Each row below holds a small network's activations on one record, seen along a few directions.
After each row come some of the record's fields: W, C, D, B, E, Z, H.
Not every record has every field; a missing one is left out.
Other fields move the rows too, some of them a lot.
(in the rows, 500 means zero)
Random noise pushes rows far along 2 fixed directions. That doesn't count. These rows show it; they differ only by the noise:
[557 438 517 403 635 504 596 341 387 402 456 305 303 644 415 731 309 573
 427 460 596 725]
[616 394 653 601 334 361 492 463 585 609 576 309 488 687 421 589 316 378
 485 465 630 477]
[677 577 587 547 398 528 531 763 492 610 677 477 501 512 609 518 526 433
 697 442 669 453]
[660 601 538 478 502 584 568 737 421 540 642 483 440 489 616 563 534 501
 688 439 659 536]

[462 413 445 399 635 456 576 456 292 373 538 582 334 475 373 512 386 519
 378 568 362 518]
W: w4 / C: c3 / D: d3 / B: b1 / E: e1 / Z: z1 / H: h1
[433 574 367 367 707 620 478 443 379 382 445 442 424 391 542 631 541 631
 471 479 429 655]
W: w2 / C: c1 / D: d2 / B: b2 / E: e1 / Z: z1 / H: h2
[388 450 586 848 158 436 434 593 888 773 494 509 769 614 552 430 641 459
 568 515 598 382]
W: w4 / C: c2 / D: d3 / B: b3 / E: e2 / Z: z3
[358 463 387 480 704 572 545 374 439 406 366 542 377 428 389 531 497 697
 415 508 365 574]
W: w4 / C: c1 / D: d1 / B: b2 / E: e1 / Z: z3 / H: h2
[417 554 467 585 377 465 500 684 511 574 608 644 551 364 507 302 622 423
 521 560 427 328]
W: w4 / C: c3 / D: d2 / B: b1 / E: e2 / Z: z1 / H: h2
[508 657 361 213 820 710 553 434 205 319 435 399 288 446 581 705 539 683
 526 433 520 801]
W: w1 / C: c1 / D: d2 / B: b2 / E: e1 / Z: z1 / H: h2
[487 384 419 482 539 429 502 497 419 453 582 594 425 420 380 400 437 443
 445 600 379 390]
W: w4 / C: c3 / D: d1 / B: b1 / E: e2 / Z: z3 / H: h2
[594 353 541 494 476 332 428 519 412 498 693 506 430 501 386 446 334 296
 448 565 430 319]
W: w4 / C: c2 / D: d2 / B: b1 / E: e1 / Z: z1 / H: h2
[413 478 365 421 699 584 534 438 376 347 445 639 426 421 461 521 549 655
 482 563 429 610]
W: w4 / C: c1 / D: d1 / B: b3 / E: e2 / Z: z2
[538 530 430 281 623 567 527 368 333 411 428 474 384 473 467 612 406 563
 413 471 388 670]
W: w1 / C: c1 / D: d2 / B: b2 / E: e1 / Z: z2 / H: h2
[479 692 547 620 381 610 529 752 588 617 530 553 616 499 666 548 721 590
 689 451 626 545]
W: w4 / C: c2 / D: d3 / B: b3 / E: e1 / Z: z2
[401 455 382 499 643 559 544 412 580 454 411 557 479 378 473 498 520 593
 429 572 477 566]
W: w2 / C: c2 / D: d1 / B: b3 / E: e2 / Z: z3 / H: h1
[363 165 627 676 303 184 392  52 728 517 358 311 519 747 158 463 167 374
 122 506 375 405]
W: w3 / C: c3 / D: d2 / B: b2 / E: e2 / Z: z1 / H: h2
[642 509 425 356 637 506 483 585 231 406 648 589 343 479 478 488 476 433
 589 545 494 467]
W: w4 / C: c1 / D: d3 / B: b1 / E: e2 / Z: z2 / H: h2
[423 489 202 264 835 607 523 663 138 306 664 847 293 123 451 414 552 574
 478 638 147 444]
W: w4 / C: c1 / D: d2 / B: b1 / E: e1 / Z: z1 / H: h2
[513 651 502 446 631 701 587 614 372 479 560 486 364 436 661 522 649 633
 728 403 660 636]
W: w4 / C: c2 / D: d2 / B: b3 / E: e2 / Z: z3 / H: h2
[463 548 540 588 413 488 619 554 636 537 408 420 628 598 596 539 589 505
 546 547 612 516]
W: w2 / C: c3 / D: d3 / B: b1 / E: e2 / Z: z2
[445 535 488 555 523 574 505 536 599 465 494 518 578 402 590 501 611 590
 582 497 580 552]
W: w2 / C: c2 / D: d1 / B: b3 / E: e2 / Z: z3
[367 590 227 453 665 761 667 720 565 468 389 751 520 263 679 444 752 716
 575 550 364 560]
W: w2 / C: c2 / D: d3 / B: b1 / E: e2 / Z: z3 / H: h2
[454 442 455 711 382 499 390 728 725 670 603 683 666 308 520 361 595 496
 584 516 348 240]
W: w2 / C: c1 / D: d2 / B: b3 / E: e1 / Z: z3 / H: h2
[706 565 514 463 410 459 382 908 339 611 915 712 500 301 597 314 563 232
 708 542 483 205]
W: w4 / C: c2 / D: d1 / B: b1 / E: e1 / Z: z1 / H: h2
[402 564 404 453 626 604 657 592 368 357 477 539 367 472 562 511 599 637
 545 487 486 602]
W: w4 / C: c3 / D: d3 / B: b1 / E: e2 / Z: z1 / H: h2
[508 520 544 500 573 532 536 460 534 430 396 534 509 607 542 522 511 554
 486 450 614 572]
W: w3 / C: c3 / D: d3 / B: b2 / E: e2 / Z: z2
[534 464 467 410 558 466 443 436 400 444 587 540 396 373 405 509 378 453
 405 516 402 516]
W: w4 / C: c2 / D: d1 / B: b2 / E: e1 / Z: z2 / H: h2
[397 469 554 496 568 522 493 294 592 449 312 390 529 635 487 630 468 631
 400 428 543 652]
W: w3 / C: c1 / D: d1 / B: b2 / E: e1 / Z: z3
[498 521 610 739 253 412 372 569 805 730 479 504 797 519 561 375 604 374
 549 522 566 280]
W: w2 / C: c1 / D: d2 / B: b2 / E: e2 / Z: z2
[446 475 333 330 838 607 590 327 391 300 282 506 331 497 444 589 469 679
 395 516 418 645]
W: w2 / C: c1 / D: d3 / B: b1 / E: e2 / Z: z2 / H: h2
[697 581 509 339 550 548 512 533 237 457 592 460 355 543 523 522 467 463
 627 447 569 559]
W: w1 / C: c1 / D: d3 / B: b2 / E: e2 / Z: z2 / H: h2
[428 476 538 558 442 477 492 473 567 500 464 473 519 591 489 490 514 524
 462 463 533 511]
W: w3 / C: c3 / D: d2 / B: b1 / E: e2 / Z: z3 / H: h1
[476 339 546 613 374 318 406 579 550 564 654 634 589 478 403 372 431 333
 426 597 371 245]
W: w4 / C: c3 / D: d2 / B: b1 / E: e1 / Z: z1
[585 631 542 413 475 624 553 594 439 577 516 425 566 496 672 594 592 541
 651 455 602 620]
W: w1 / C: c1 / D: d2 / B: b2 / E: e1 / Z: z3
[580 558 700 469 264 422 448 423 592 589 558 231 484 686 520 604 388 383
 504 336 673 598]
W: w1 / C: c2 / D: d1 / B: b3 / E: e1 / Z: z2 / H: h2
[327 406 501 692 362 417 548 482 719 517 416 450 556 588 467 432 520 506
 425 499 454 417]
W: w2 / C: c3 / D: d3 / B: b1 / E: e2 / Z: z1 / H: h2
[542 424 437 449 456 397 355 496 407 515 651 609 461 414 381 389 426 343
 449 570 345 346]
W: w4 / C: c1 / D: d2 / B: b1 / E: e2 / Z: z2 / H: h2
[654 597 444 403 555 606 554 652 375 501 562 523 480 447 620 492 597 497
 702 520 566 500]
W: w1 / C: c1 / D: d3 / B: b3 / E: e2 / Z: z2 / H: h2
[464 331 468 457 583 381 564 319 382 404 475 484 321 567 301 489 304 459
 305 568 387 496]
W: w4 / C: c3 / D: d3 / B: b1 / E: e2 / Z: z1 / H: h2
[342 500 261 407 823 658 629 392 542 369 244 635 501 334 524 544 597 723
 415 627 375 629]
W: w2 / C: c1 / D: d2 / B: b3 / E: e2 / Z: z2
[480 518 368 396 705 541 607 455 478 378 395 486 436 411 513 518 497 524
 423 575 483 545]
W: w2 / C: c3 / D: d1 / B: b1 / E: e2 / Z: z1 / H: h2
[488 518 437 362 682 599 656 463 252 310 459 559 324 468 486 530 480 646
 479 486 471 672]
W: w4 / C: c3 / D: d3 / B: b2 / E: e2 / Z: z1 / H: h1
[330 487 366 484 710 604 655 379 523 380 268 559 395 443 455 493 519 700
 350 505 417 627]
W: w2 / C: c3 / D: d3 / B: b2 / E: e2 / Z: z1 / H: h2
[641 456 582 523 396 442 422 653 533 582 692 534 499 527 557 372 480 310
 628 460 574 307]
W: w3 / C: c2 / D: d2 / B: b1 / E: e2 / Z: z3 / H: h2
[584 358 504 608 358 293 303 584 510 598 731 644 592 409 371 317 430 238
 499 639 365 157]
W: w4 / C: c1 / D: d2 / B: b1 / E: e2 / Z: z2 / H: h1
[572 508 654 498 406 502 587 353 540 589 479 180 442 693 563 612 426 456
 586 420 739 654]
W: w1 / C: c2 / D: d2 / B: b3 / E: e2 / Z: z3 / H: h2
[558 492 432 148 739 555 565 384 112 255 565 474 266 490 466 660 362 544
 422 504 448 749]
W: w1 / C: c2 / D: d1 / B: b1 / E: e1 / Z: z1
[516 316 596 456 561 334 471 195 396 352 445 397 388 684 276 621 215 476
 279 505 461 579]
W: w3 / C: c3 / D: d3 / B: b2 / E: e1 / Z: z2
[475 557 420 445 542 581 522 536 457 473 572 504 425 372 536 517 556 545
 564 506 534 594]
W: w4 / C: c2 / D: d1 / B: b3 / E: e2 / Z: z3 / H: h2
[476 452 462 484 502 479 391 629 531 492 589 643 564 442 543 412 539 438
 508 487 366 334]
W: w3 / C: c1 / D: d2 / B: b1 / E: e1 / Z: z1 / H: h1

Which values does each new row have?
[579 325 467 333 496 340 431 226 328 431 554 348 364 612 301 572 237 341
 351 574 380 529]
W: w1 / C: c1 / D: d2 / B: b1 / E: e2 / Z: z2 / H: h2
[260 422 441 672 521 532 541 336 726 534 290 487 550 613 454 601 562 678
 383 536 539 658]
W: w4 / C: c2 / D: d3 / B: b3 / E: e2 / Z: z3
[404 443 466 389 676 437 494 204 377 283 396 391 352 618 339 654 360 564
 288 531 536 710]
W: w3 / C: c3 / D: d1 / B: b1 / E: e2 / Z: z2
[654 602 479 403 381 559 472 781 322 565 739 636 507 330 603 384 583 415
 715 473 388 376]
W: w1 / C: c1 / D: d2 / B: b2 / E: e1 / Z: z2 / H: h2
[602 452 540 353 396 402 417 453 302 516 676 488 381 507 394 470 337 343
 462 471 370 460]
W: w1 / C: c1 / D: d2 / B: b2 / E: e1 / Z: z2 / H: h2
[464 430 569 778 265 337 363 507 740 696 514 521 784 440 442 370 534 365
 491 620 431 229]
W: w2 / C: c1 / D: d2 / B: b2 / E: e2 / Z: z2
[488 503 542 494 520 452 541 498 405 485 542 411 362 621 457 557 445 470
 470 474 547 526]
W: w4 / C: c3 / D: d3 / B: b1 / E: e1 / Z: z1 / H: h2
[519 455 453 431 652 501 484 409 470 420 405 534 397 580 443 498 445 517
 439 476 474 485]
W: w3 / C: c1 / D: d3 / B: b1 / E: e2 / Z: z2 / H: h2
[395 330 432 528 504 393 473 316 455 496 458 607 439 446 258 381 384 492
 326 600 263 404]
W: w4 / C: c1 / D: d1 / B: b2 / E: e2 / Z: z2 / H: h2
[391 507 499 503 562 503 533 449 501 408 411 478 515 524 488 562 516 593
 418 500 479 569]
W: w2 / C: c3 / D: d2 / B: b1 / E: e1 / Z: z1
[648 622 557 620 362 487 443 717 479 662 646 526 542 529 566 404 619 383
 719 488 640 343]
W: w4 / C: c1 / D: d3 / B: b2 / E: e2 / Z: z2 / H: h2
[535 352 514 409 416 363 461 196 524 504 427 307 474 615 362 548 271 369
 311 521 409 532]
W: w1 / C: c1 / D: d2 / B: b2 / E: e2 / Z: z2 / H: h2
[484 489 572 655 342 422 423 444 694 617 425 418 726 530 518 480 534 441
 503 541 512 399]
W: w2 / C: c1 / D: d2 / B: b2 / E: e2 / Z: z2
[496 541 496 500 534 516 398 448 470 468 483 498 555 486 515 529 542 528
 519 493 508 526]
W: w3 / C: c1 / D: d2 / B: b2 / E: e2 / Z: z2
[406 456 403 419 725 548 505 331 349 446 423 520 396 435 377 661 427 645
 361 577 385 664]
W: w4 / C: c1 / D: d2 / B: b2 / E: e1 / Z: z3
[264 460 223 494 739 614 579 319 688 430 190 591 531 321 467 506 577 697
 329 623 303 579]
W: w2 / C: c1 / D: d2 / B: b3 / E: e2 / Z: z2 / H: h2
[387 382 506 640 565 393 486 240 611 468 302 428 548 630 335 574 423 559
 330 586 500 522]
W: w2 / C: c1 / D: d3 / B: b2 / E: e2 / Z: z2
[679 645 595 489 301 546 432 721 552 636 588 561 706 502 714 411 637 385
 719 432 597 397]
W: w1 / C: c1 / D: d2 / B: b2 / E: e2 / Z: z2
[517 730 292 310 812 749 548 705 139 372 578 758 410 165 627 501 732 673
 675 585 433 612]
W: w4 / C: c1 / D: d2 / B: b2 / E: e2 / Z: z2
[472 364 616 736 230 289 367 587 728 639 608 621 710 527 435 282 480 290
 440 557 456 179]
W: w3 / C: c3 / D: d2 / B: b1 / E: e2 / Z: z1
[433 663 340 508 551 671 523 656 583 554 424 625 599 265 649 407 739 599
 602 526 435 469]
W: w2 / C: c1 / D: d2 / B: b2 / E: e2 / Z: z2 / H: h2
[593 452 608 634 307 389 530 558 627 624 514 436 604 580 502 391 468 355
 531 517 554 322]
W: w2 / C: c3 / D: d3 / B: b2 / E: e2 / Z: z1 / H: h2
[416 608 322 559 557 610 418 681 503 530 578 738 550 188 554 345 724 558
 623 572 377 380]
W: w4 / C: c1 / D: d2 / B: b3 / E: e2 / Z: z2 / H: h2
